Each row below holds a small network's activations on one input, seen along a few directions.
Each table varies a few parts of the input and shows all the possible inputs, shuffled.
Descriptions start from the smaller parts, as in this example, which fits no table here: one of 6 places along a line, together with either a single point or one of 11 places around a ring or (one of 3 separate values, together with one of 8 places around a ring).
Shared parts are said once, and a part with two or three values counts as separate values.

A family of inputs:
r1: [ 1.01 -0.92 -1.71  1.68 -1.70 -0.96 -1.45  2.24 -0.61  0.70  0.82  3.12
 -0.10  1.14 -0.71 -1.86 -1.47  0.00 -1.13]
r2: [ 0.24 -0.12  0.43  3.08 -1.54 -1.78  0.57  2.21  0.58 -0.95 -0.24  3.84
  1.22  0.24  1.05 -1.86  1.66 -0.42 -2.40]
r3: [-0.68  2.88 -0.92 -0.81  2.43 -1.30  1.36 -1.07  4.04 -3.36  2.44 -4.07
 -1.43  0.60 -2.41  4.11  2.81  6.97  1.11]
r4: [ 2.91  0.69 -1.47  1.46 -1.68 -0.39 -0.12  2.50 -0.61  0.60  1.03  4.44
  0.35  2.26 -0.26 -3.02 -1.88 -1.39 -1.78]
r5: [ 4.33  0.91 -1.81  0.56 -1.02  1.63 -2.85  1.78 -1.50  0.16  2.37  4.66
 -3.54  1.83 -1.55 -1.72 -2.14 -2.84 -1.68]
r6: [-1.68 -0.36  2.73 -6.18  0.95 -2.15  0.48 -4.04  0.43  8.40 -1.05 -7.96
  1.50 -4.28  1.64  0.60 -3.79  3.86  7.28]
r7: [ 0.83 -1.09 -1.00  0.72 -1.74  0.00 -0.82  1.31 -1.78  0.21 -0.30  2.62
  0.60  0.92 -0.71 -2.34 -1.31 -1.51 -0.90]
r8: [ 2.20 -0.31 -1.77  1.20 -0.52  1.45 -2.77  2.08 -0.62 -0.06  2.72  4.20
 -2.47  0.96 -1.70 -0.39 -2.36 -2.14 -0.42]
r9: [-1.75  2.23  0.40 -2.00  2.30  0.23  2.49 -3.31  1.84 -2.40 -0.34 -4.74
 -2.00  0.57 -1.90  4.09  1.67  2.99  1.27]
r10: [-0.26  0.79  2.23 -4.87  1.20 -3.32 -0.93 -2.07  1.91  7.72  2.34 -7.55
  1.86 -3.60  0.77  0.15 -3.14  7.39  6.60]
r11: [ 0.22 -0.27 -0.71  0.98 -1.65  1.50  0.60  0.90 -1.76  1.01 -1.38  2.90
  0.35  1.83  0.06 -2.25 -2.28 -4.33 -0.01]
r12: [ 1.26 -0.79 -1.68  0.44 -0.96  2.73 -1.84  0.42 -2.61  0.53 -1.16  3.40
 -3.42  0.72 -0.73 -0.47 -2.48 -5.62 -0.66]
r13: [-0.03 -0.69 -0.52  3.55  0.91  1.22 -0.49  1.59  0.40 -4.82  0.87  1.98
  0.45  1.03  1.11  0.38  4.17 -0.42 -4.75]
r14: [ 0.40 -0.66 -0.46  3.01  0.34  1.43 -0.36  1.56  0.77 -4.84  0.83  2.23
  0.68  0.31  0.96 -0.22  4.19 -0.80 -4.25]
r15: [-1.62  0.23  3.36 -6.33  0.92 -0.80  0.11 -3.88 -0.09  8.62  0.07 -8.61
  1.21 -3.81  0.91  0.14 -3.72  3.74  7.48]
r16: [-0.40 -0.03  2.31 -6.00  0.58 -2.92 -0.30 -3.27  0.87  8.37  0.65 -7.45
  1.58 -4.17  1.02  0.12 -3.28  5.74  6.90]
r17: [ 0.56  0.65  2.58 -5.32  1.10 -3.18 -0.75 -2.56  1.81  8.02  2.22 -6.78
  1.79 -3.78  0.50 -0.22 -3.22  6.45  6.18]
r18: [-0.60 -0.25 -0.14  3.66 -0.36 -1.31  0.10  2.86  0.19 -1.56  0.38  3.31
  2.29  1.02  0.51 -1.16  0.86 -0.22 -2.67]
r19: [-0.67 -0.71 -0.77  1.05 -2.08 -0.21  0.37  1.29 -2.52 -0.10 -2.64  2.71
  0.74  0.96  0.91 -2.29 -2.15 -4.18 -0.81]
r20: [ 0.06  3.34 -0.64 -1.61  2.06 -0.20  1.35 -1.24  3.39 -3.04  2.75 -3.82
 -1.32  0.25 -3.11  3.25  2.66  6.60  0.66]
r21: [-1.74 -1.55  1.20  2.88 -0.54  0.06  1.12  1.05 -1.18 -0.83 -2.43  2.78
  1.72  0.91  1.14 -0.43  0.30 -4.38 -2.12]
r22: [-1.37 -1.90  1.54  2.99  0.94  2.37  0.06  0.42 -0.61 -4.63 -2.16  1.18
  0.22  0.48  1.56  0.60  3.66 -3.67 -3.37]
r23: [-1.97 -1.06  0.75  2.42 -1.53 -0.85  1.59  0.70 -0.81 -0.91 -3.51  2.83
  1.47 -0.16  2.07 -0.95  1.18 -3.02 -1.62]
r24: [-0.49  2.78 -0.28 -1.82  2.30 -1.07  2.01 -2.26  2.48 -3.44  0.93 -4.14
 -1.24  0.58 -2.19  3.71  2.45  5.36  0.63]
r25: [-2.47  1.92 -0.25 -1.79  2.44 -0.55  2.55 -3.10  2.46 -2.96 -1.18 -4.54
 -1.11 -0.29 -1.74  4.55  1.84  3.50  1.50]
r26: [ 1.99 -0.61 -1.18 -0.08 -1.14  3.01 -1.80  0.07 -3.03  0.63 -0.33  3.97
 -2.73  1.51 -0.78 -0.51 -2.41 -6.29  0.11]
r27: [-0.55 -1.61 -0.39  2.52  0.12  1.89  0.10  0.82 -0.04 -4.70 -0.61  1.63
  0.61  0.17  1.40  0.22  4.54 -1.87 -3.72]
r28: [-1.30 -1.94 -0.07  2.45  0.24  2.05  1.00  0.19 -0.92 -4.48 -2.66  1.36
  0.23  0.30  2.46  0.62  3.73 -3.82 -4.20]
r29: [ 2.51 -0.10 -2.12 -0.10 -1.35  2.36 -2.38  1.20 -2.26 -0.21  1.01  4.11
 -1.77  0.88 -1.50 -1.27 -1.43 -3.66  0.25]
r30: [-0.95 -1.44  0.35  2.25 -1.03 -0.94  1.00  1.59 -0.22 -1.69 -1.44  2.39
  2.27  0.64  1.24 -1.56  1.33 -2.00 -3.50]
What do these inputs look like to the network?
> one of 5 places along a line, together with either one of 2 separate values or one of 4 places along a line
The inputs of r29 and r8 match in every part but the place on the line of 5. If r27 is changed in the same way as r29 into r8, which row does it become?
> r13
Change only the choice among 2 separate values in r24. List by row number the other rows that result.
> r16
List by row number the other rows that have the place on the line of 5 in common with r20.
> r2, r4, r5, r14, r17

A family of inputs:
r31: [-0.37  0.97  1.08 -3.45  0.78 -1.31  0.39 -2.04  0.96  3.71  0.84 -4.80
  0.35 -1.69 -0.25  0.83 -1.80  3.98  3.81]
r32: [ 3.60 -0.11 -3.10  1.89 -1.76  1.87 -3.04  3.13 -1.38 -0.16  2.47  6.72
 -3.23  2.17 -2.21 -1.88 -2.54 -4.04 -0.89]
r33: [ 0.65  1.24  0.27 -2.08 -0.28 -1.63  0.28 -0.32  0.79  3.29  1.50 -2.15
  0.77 -0.71 -0.46 -0.79 -1.76  3.57  2.53]
r34: [ 0.16  1.16  0.66 -2.79  0.24 -1.50  0.36 -1.15  0.90  3.55  1.23 -3.49
  0.58 -1.17 -0.40 -0.01 -1.84  3.86  3.21]
r35: [ 0.11  0.47 -0.68  2.98  0.45 -0.08  0.73  1.28  1.19 -5.35  0.42  2.59
 -0.15  1.72 -0.61  0.86  3.97  0.15 -3.79]
r36: [-0.06 -3.30  0.55  2.31 -3.41  0.47 -0.91  2.78 -3.90  3.33 -3.08  5.25
  2.42  0.06  3.21 -5.36 -3.09 -7.71 -1.22]
r37: [-0.94 -1.37 -1.38  3.41  0.03  2.96  0.19  0.64 -1.68 -5.70 -2.79  4.00
 -1.36  2.03  0.28  0.91  2.47 -6.02 -4.58]
r38: [-1.43  0.51  1.96 -4.75  1.85 -0.98  0.45 -3.82  1.04  3.98 -0.02 -7.36
 -0.17 -2.76  0.11  2.53 -1.66  4.09  5.00]
r39: [-0.89  0.74  1.52 -4.11  1.31 -1.14  0.42 -2.93  1.00  3.85  0.41 -6.08
  0.09 -2.23 -0.07  1.68 -1.74  4.04  4.42]
r40: [-0.46 -0.40  0.29  3.42  0.35 -0.26  0.70  1.40  0.95 -4.52 -0.52  1.72
  2.38  0.25  1.66 -0.29  5.13  0.97 -4.67]
r41: [-0.37  0.10 -1.16  3.17  0.43  1.59  0.42  1.02  0.12 -5.98 -0.47  3.61
 -1.67  2.33 -1.26  1.52  2.86 -2.88 -3.82]
What do these inputs look like to the network?
> either one of 2 separate values or one of 4 places along a line or one of 5 places along a line
Which other rows belong to the same alternative as r40? List them by row number.
> r35, r37, r41

A family of inputs:
r42: [-1.53 -0.98  1.89 -1.72 -0.64 -0.48  0.55 -1.21 -1.27  3.19 -1.98 -2.24
  1.53 -1.82  1.76 -0.95 -1.27 -0.94  2.05]
r43: [-0.64  1.95  0.03 -1.80  2.23 -0.06  0.71 -2.15  2.26 -1.72  1.46 -4.21
 -1.22 -0.41 -1.75  3.50  1.78  4.74  1.24]
r44: [ 1.98  0.84 -1.34 -1.58 -0.31 -0.51 -1.13  0.13  0.36  2.51  1.99  0.02
 -1.67 -0.03 -1.48 -0.21 -2.54  1.62  2.33]
r45: [-0.96  0.45  0.38 -2.36  1.98  0.43  0.96 -2.93  0.51 -0.53 -0.81 -3.82
 -1.48 -0.36 -0.81  3.05  0.06  1.06  1.03]
r46: [-0.21  0.82  1.18 -0.68  0.07 -2.36  0.15  0.15  1.65  1.97  1.48 -2.37
  1.61 -1.39  0.50 -0.47  0.38  4.71  1.69]
r47: [-0.49 -0.10  0.19 -2.49  0.10  0.98 -0.11 -1.90 -1.17  1.70 -0.92 -1.72
 -1.83 -0.69 -0.68  1.11 -1.95 -1.63  2.47]
r48: [-1.98 -0.45  2.04 -1.64  1.25 -1.03  1.63 -2.21  0.40  0.94 -1.84 -4.36
  1.91 -1.51  1.63  1.00  0.72  1.79  0.55]
r49: [ 2.49 -1.38 -1.85  5.70 -1.15  2.87 -1.28  3.82 -1.61 -5.93  0.12  9.30
 -0.39  3.32 -0.05 -2.15  3.06 -6.80 -7.15]
r50: [ 0.27 -0.20 -2.56  6.48 -1.52  1.34  1.19  3.77 -0.83 -7.84 -1.59  8.51
 -0.21  4.38 -0.58 -1.39  3.60 -5.36 -7.04]
r51: [ 1.06 -0.10 -0.61 -1.87 -0.80  0.79 -1.33 -0.14 -1.34  3.57  0.60  0.32
 -1.64 -0.15 -0.98 -0.80 -4.06 -1.79  2.71]
r52: [-1.65  1.08  1.72 -1.05  1.55 -1.49  1.29 -1.47  2.21 -0.20  0.47 -4.81
  2.11 -1.61  0.70  1.50  2.47  5.54  0.70]
r53: [ 0.83  1.69 -0.50 -1.45  0.80 -0.84 -0.48 -0.58  1.78  0.45  2.52 -1.79
 -1.70 -0.25 -1.96  1.62 -0.27  3.88  2.18]
r54: [-0.14 -2.59 -1.93  6.34 -0.91  3.15 -0.97  3.23 -1.74 -7.23 -2.00  8.00
 -0.41  2.84  1.22 -0.55  3.33 -8.13 -6.77]
r55: [ 0.01 -1.00  1.05 -1.08 -1.57 -0.71 -0.68  0.60 -1.43  5.09 -0.45 -0.26
  1.72 -1.23  1.46 -2.92 -3.41 -1.10  2.22]
r56: [ 0.96 -0.03  0.32 -0.79 -1.08 -2.07 -0.50  0.88  0.23  4.04  0.96 -0.57
  1.68 -1.10  1.03 -2.34 -1.89  2.40  1.81]
What do these inputs look like to the network?
> either one of 3 separate values or (one of 2 separate values, together with one of 6 places around a ring)

A family of inputs:
r57: [-1.10 -0.14  1.17 -2.28  0.34 -0.37  0.54 -1.81 -0.25  2.46 -0.94 -3.12
  0.27 -1.31  0.47  0.59 -1.40  0.57  2.49]
r58: [ 1.16 -0.42 -1.16  2.20 -1.31  0.13 -0.70  2.24 -0.60 -0.77  0.33  4.01
 -0.07  1.21 -0.02 -1.79 -0.20 -2.05 -1.67]
r59: [-0.63 -1.10 -0.20  1.41 -0.64  1.23  0.13  0.50 -1.46 -1.44 -1.81  2.26
 -0.17  0.76  0.55 -0.49  0.19 -4.01 -1.59]
r60: [ 0.04 -1.07  0.07  2.48 -1.10  0.21 -0.36  1.93 -0.79 -0.99 -0.65  3.09
  1.34  0.44  1.25 -1.91  0.92 -2.32 -2.30]
r61: [ 0.90 -0.68 -1.19  0.96 -0.50  1.60 -1.05  0.75 -1.24 -1.04 -0.23  2.97
 -1.79  1.06 -0.65 -0.19 -0.73 -3.64 -1.03]
r62: [-0.48 -0.06  1.41 -1.28 -0.13 -1.37  0.05 -0.42  0.36  2.98  0.22 -2.46
  1.76 -1.60  1.16 -0.87 -0.72  2.34  1.89]
r63: [ 0.62  0.59  0.16 -1.58 -0.33 -1.39 -0.31 -0.10  0.58  3.23  1.23 -1.59
  0.41 -0.87 -0.11 -0.73 -1.88  2.62  2.52]
r64: [ 0.43  0.29  0.13 -2.75  0.51  0.05 -0.65 -1.54 -0.03  2.86  0.68 -2.47
 -1.28 -1.01 -0.74  0.87 -2.33  1.03  3.07]
r65: [-0.83  1.13 -0.92  2.96  1.97  0.80  1.35  0.09  2.10 -7.77  0.21  0.84
 -0.77  1.95 -1.23  3.17  5.52  1.41 -4.52]
r66: [ 1.53  1.18 -0.62 -2.51 -0.12 -0.47 -0.88 -0.48  0.39  3.29  2.16 -1.37
 -1.28 -0.44 -1.54 -0.06 -2.77  2.26  3.19]
r67: [-1.41 -0.57  1.99 -1.78  0.28 -1.13  0.91 -1.49 -0.14  2.68 -1.34 -3.48
  2.07 -1.76  1.75 -0.31 -0.51  1.27  1.55]
r68: [ 2.02  0.19 -1.93  1.24 -1.13  1.02 -1.27  1.85 -0.84 -0.67  1.23  4.18
 -1.82  1.64 -1.45 -1.12 -1.15 -2.41 -1.00]
r69: [-0.95 -1.50  0.63  1.90 -0.68  0.54  0.49  0.80 -1.32 -1.15 -2.20  1.86
  1.69  0.24  1.85 -1.38  1.05 -3.23 -2.50]
r70: [-1.30  2.15  0.45 -0.98  2.83 -0.85  1.74 -2.32  3.25 -3.68  1.10 -4.73
 -0.37 -0.32 -1.29  4.22  4.02  6.17 -0.10]
What do these inputs look like to the network?
> one of 2 separate values, together with either a single point or one of 6 places around a ring
The inputs of r59 and r57 match in every part but the choice among 2 separate values. If r69 is changed in the same way as r59 into r57, which row does it become?
> r67
Change only the choice among 2 separate values in r58. List by row number the other rows that result.
> r63
Change only the choice among 2 separate values in r64. List by row number the other rows that result.
> r61

A family of inputs:
r71: [ 1.02  0.08 -0.07 -2.32 -0.91 -0.49 -0.94 -0.30 -0.76  4.47  0.77 -0.83
 -0.56 -0.89 -0.30 -1.19 -3.51  0.22  3.33]
r72: [ 0.65  0.15 -2.66  5.16 -0.20  2.06  0.23  2.60 -0.05 -8.04 -0.23  6.67
 -1.80  3.71 -1.51  0.66  3.81 -3.93 -6.13]
r73: [-0.41 -1.39  1.06 -0.80 -0.97 -0.28 -0.17 -0.10 -1.53  3.28 -1.47 -0.30
  1.33 -0.99  1.68 -1.85 -2.14 -2.06  1.15]
r74: [-1.80  0.05  1.03  0.42  1.46 -0.28  1.24 -1.20  1.19 -2.50 -0.99 -2.37
  0.90 -0.49  0.73  1.94  2.89  1.76 -1.09]
r75: [-1.04  0.89  0.55 -0.54  1.54 -0.18  0.95 -1.38  1.51 -1.90  0.23 -2.74
  0.09 -0.35 -0.40  2.21  2.18  2.79 -0.08]
r76: [ 0.82  2.24 -0.72 -2.02  1.79 -0.71  0.21 -1.50  2.44 -0.57  2.58 -3.16
 -1.68 -0.07 -2.28  2.76  0.61  5.33  1.68]
r77: [ 0.24 -0.62  0.61 -1.68 -0.92 -0.25 -0.51 -0.32 -1.22  3.87 -0.41 -0.58
  0.33 -1.03  0.62 -1.43 -2.82 -1.04  2.26]
r78: [ 2.26 -1.66 -2.34  4.26 -2.33  2.34 -2.19  3.92 -2.56 -2.29 -0.10  8.68
 -1.39  2.53 -0.19 -2.98 -0.62 -7.35 -4.00]
r79: [-0.15  1.62  0.02 -1.32  1.69 -0.40  0.56 -1.46  1.90 -1.22  1.44 -3.02
 -0.86 -0.18 -1.38  2.48  1.36  4.02  0.74]
r80: [ 1.72  0.73 -0.57 -2.75 -0.80 -0.77 -1.43 -0.12 -0.09  5.11  2.11 -0.97
 -1.31 -0.80 -1.24 -0.92 -4.31  1.56  4.37]
r81: [-1.03 -1.76  1.52  0.25 -1.36 -0.40  0.26  0.49 -1.77  2.79 -2.22  0.31
  2.71 -1.01  2.63 -2.70 -1.30 -2.54  0.01]
r82: [-2.27 -0.32  1.57  1.34  0.99 -0.65  1.80 -0.64  0.93 -3.01 -1.72 -1.69
  2.24 -0.45  1.65  1.01  3.85  1.24 -2.26]
What do these inputs look like to the network?
> one of 2 separate values, together with either a single point or one of 5 places along a line
The inputs of r75 and r77 match in every part but the choice among 2 separate values. If r79 is changed in the same way as r75 into r77, which row does it become?
> r71
Change only the choice among 2 separate values in r76. List by row number the other rows that result.
> r80
